A small network was shown many inputs. Here are its activations along a few directions, one row for each input.
In each table, some parts of the input vary, and every possible input appears once, in random order.
A made-up example of a description, with smaller parts first: one of 2 separate values, together with either a single point or one of 9 places along a line or (one of 5 places around a ring, together with one of 6 places along a line).
Shared parts are said once, and a part with two or three values counts as separate values.
In the rows, zero is written as 128.

Other details of the inputs vary at random and push rows far along two fixed directions, the same in every table; ignore that.

Table:
r1: [157  74 108  92 116  80 121 123 166 149 113]
r2: [134 144  97 140  60 124 142  90 111 159 136]
r3: [147 110 134 115 194 103 125 160 151 110  93]
r4: [143 118 161 119 178  89 123 139 164 106 109]
r5: [129 137 102 121  67 145 150  82 121 161 150]
r6: [123 168 127 166 143 137 137 124  98 116 117]
r7: [127 134 149  94 168 115 108 146 122  85  92]
r8: [158  94 111  80 106  85 145 148 166 164 103]
r9: [136 120  72 129  32 114 117 109 129 167 149]
r10: [123 137 152  90 169 123 118 148 118  85  87]
r11: [121 153 142 152 138 159 132 128 102 123 166]
r12: [112 108 112 134  59 150 119 115 120 160 173]
r13: [118 104 162 102 186 117 141 158 164 115  83]
r14: [135 131 106 137  66 132 124  92 115 158 174]
r15: [ 95 166 141 142 140 163 150 115 119 114 124]
r16: [162  90 130  90 115  81 139 106 167 144 117]
r17: [139 113 174 110 170  97 127 157 160 123 136]
r18: [ 99 161 140  98 135 161 124 136  99 104 103]
r19: [106 114 110 140  54 144 114 108 130 153 157]
r20: [110 146 134 146 110 135 125 116 125 127 155]
r21: [126 161 141 163 156 151 125 130  99 118 146]
r22: [124 133 102 137  73 128 134  82 122 143 151]
r23: [125 163 136 165 137 141 126 135  97 126 140]
r24: [100 162 134 151 139 151 143 109 118 103 126]
r25: [123 169 133 172 147 141 128 128  95 113 125]
r26: [122 136  79 133  61 131 141 116 119 147 129]
r27: [136  96 150 117 198 106 125 155 156 101  87]
r28: [120 158 126 158 148 148 137 110 105 107 133]
r29: [122 165 128 158 149 154 144 112 100 112 122]
r30: [158  82 138  56  65  85 102 137 148 153 143]
r31: [100 164 134 159 142 145 135 113 118 102 128]
r32: [117 147 127 129 118 152 149 104 122 134 133]
r33: [123 157 143 155 139 155 129 133  97 131 163]
r34: [150 117 138 118 195  93 131 176 152 102  82]
r35: [116 153 145 118 152 141 101 143 102  82 110]
r36: [121 156 126 151 144 155 146 106 107 109 130]
r37: [ 93 135 145 154 122 166 121 143 117 122 150]
r38: [110 136 135 153 146 170 123 150 104 117 155]
r39: [124 157 129 162 148 149 128 114 105 107 140]
r40: [118 156 116 160 128 154 121 156 106 119 137]
r41: [124 116  85 137  68 136 114 100 122 148 150]
r42: [132  97 153 112 201 114 136 155 153  99  83]
r43: [153  91 150 111 186 106 114 164 155 118 116]
r44: [140  73 126  96 104  80 121 123 176 145 105]
r45: [ 97 115  98 131  55 140 135  93 129 146 132]
r46: [153  67 119  97 104  83 109 121 171 151 121]
r47: [156  85 110  75 114  89 138 137 166 167 108]
r48: [171 100 124  84 103  89 143 108 160 174 120]
r49: [143 111 142 112 210 108 135 165 149 104  82]
r50: [151 107 168 108 171 103 127 152 152 126 141]
r51: [171  83 121  90  88  80 118 159 165 170 142]
r52: [129 149 106 130  68 135 148  99 114 170 133]
r53: [127 161 129 164 149 146 126 117 101 115 135]
r54: [153  91 105 107  89 101 110 131 149 164 145]
r55: [123 165 130 164 159 147 135 118  99 110 124]
r56: [166  76 104  93 103  75 108 129 167 159 122]
r57: [125 130 109 136  65 132 124  93 120 154 173]
r58: [ 99 145 117 153 164 165 140 132 104  99 115]
r59: [128 131 103 139  68 127 124  83 122 148 159]
r60: [154 101 158 110 194 109 118 184 150 122 123]
r61: [ 94 141 133 162 136 159 117 128 122 103 122]
r62: [121 161 145 160 134 149 130 142  93 133 153]
r63: [102 133 131 157 138 166 116 135 111 115 142]
r64: [153 103 163  73 151  94  98 161 144 108 108]
r65: [ 87 144 130 141 151 174 146 133 113 116 114]
r66: [ 96 148 121 140 158 174 147 136 108 116 117]
Description of these inputs: one of 6 places along a line, together with either a single point or (one of 2 separate values, together with one of 5 places along a line).
Changing only the place on the line of 6 turns r31 into r24. The same change can be made to r55. Which row results? -> r29
Changing only the place on the line of 6 turns r34 into r26. The same change can be made to r22. Which row results? -> r16
Which other rows does r13 become when the place on the line of 5 takes its other values? List them by row number. -> r8, r47, r65, r66
A walk changes only the place on the line of 6. It starts at r60 and steps to r54. List the rest of the walk in order. -> r56, r3, r49, r47
List by row number the other rows that have the place on the line of 6 in common with r21. -> r14, r19, r20, r23, r40, r43, r54, r57, r63, r64
List by row number the other rows that have the place on the line of 6 in common with r9. -> r4, r25, r35, r39, r41, r46, r53, r56, r59, r61

Table:
r67: [117 159 150 143 203 148 136 137 105  79 110]
r68: [106 164 128 165 164 152 145 137 119 106 110]
r69: [138 124 126 110  80  99 125 117 135 145 128]
r70: [163 110 125 121  80 102 119 102 148 171 182]
r71: [184  86 168  74 194  50 118 166 181 114  79]
r72: [128  95 114  92  39 108 116 108 149 161 148]
r73: [144 119 106 119 100 106 123 115 138 145 121]
r74: [124 134 122 141 127 135 155 109 132 127 120]
r75: [117 159 147 151 200 157 139 131 108  86 106]
r76: [103 153  90 147  78 173 129 106  91 143 148]
r77: [116 120 122 117  97 136 113 122 130 126 135]
r78: [120 157 134 148 172 140 125 144 108  91 110]
r79: [136 100 123 137  80 118 109 125 134 162 180]
r80: [159 110 121 136  80  98 114 123 135 167 173]
r81: [111 160 149 162 197 162 148 129 108  90 103]
r82: [117 147 126 126 122 155 125 134 106 122 132]
r83: [192  67 167  91 169  62 116 172 175 152 137]
r84: [113 120 113 126 105 142 117 121 122 121 135]
r85: [113 134 103 135 104 144 146 124 125 147 133]
r86: [120 136 131 114  97 139 130 131 117 138 136]
r87: [ 97 144 132 154 165 166 121 140 110  96 117]
r88: [ 89 146 130 163 163 170 130 138 109 101 116]
r89: [139 112 107 102  94 119 124 124 128 145 134]
r90: [184  77 191  53 204  37 126 156 195 125  81]
r91: [ 80 143  92 160  75 170 137 104 112 139 148]
r92: [114 165 160 139 197 149 131 136 107  85 110]
r93: [128 131 107 139 104 123 133 114 128 141 121]
r94: [131 113 103 118  94 126 134 120 131 157 129]
What is each input in this table made of? -> one of 4 places along a line, together with either a single point or one of 6 places along a line
Changing only the place on the line of 4 turns r80 into r79. The same change can be made to r78. Which row results? -> r84
Which other rows does r67 become when the place on the line of 6 takes its other values? List them by row number. -> r74, r75, r81, r90, r92
Which other rows does r87 become when the place on the line of 4 takes its other values? List them by row number. -> r73, r75, r76
List by row number the other rows that have the place on the line of 4 in common with r76. -> r82, r83, r85, r86, r89, r94

Table:
r95: [122 164 160 164 212 163 118 170  99  89 125]
r96: [100 124 130 117 126 154 129 137 129 122 128]
r97: [106 153  75 136  31 153 134  70  98 146 146]
r98: [153  69 135  68 116  78 122 145 173 148 102]
r99: [167  72 144  95 125  76 111 147 164 149 136]
r100: [114 124 140 144 130 143 112 138 127 121 157]
r101: [164  79 127  72 117  68 117 142 173 144  92]
r102: [119 124  98 167 139 142 153 122 135 140 121]
r103: [131 150 155 143 146 124 140 115 127 126 135]
r104: [120 152  85 149  39 151 122  91  91 166 183]
r105: [117 146 117 127 132 130 128 128 117 111 107]
r106: [141 149 140 140 143 129 135 130 117 123 140]
r107: [110 158 157 140 208 154 142 126 113  79  93]
What is each input in this table made of? -> either a single point or (one of 2 separate values, together with one of 6 places along a line)
Which other rows does r104 become when the choice among 2 separate values takes its other values? List them by row number. -> r105
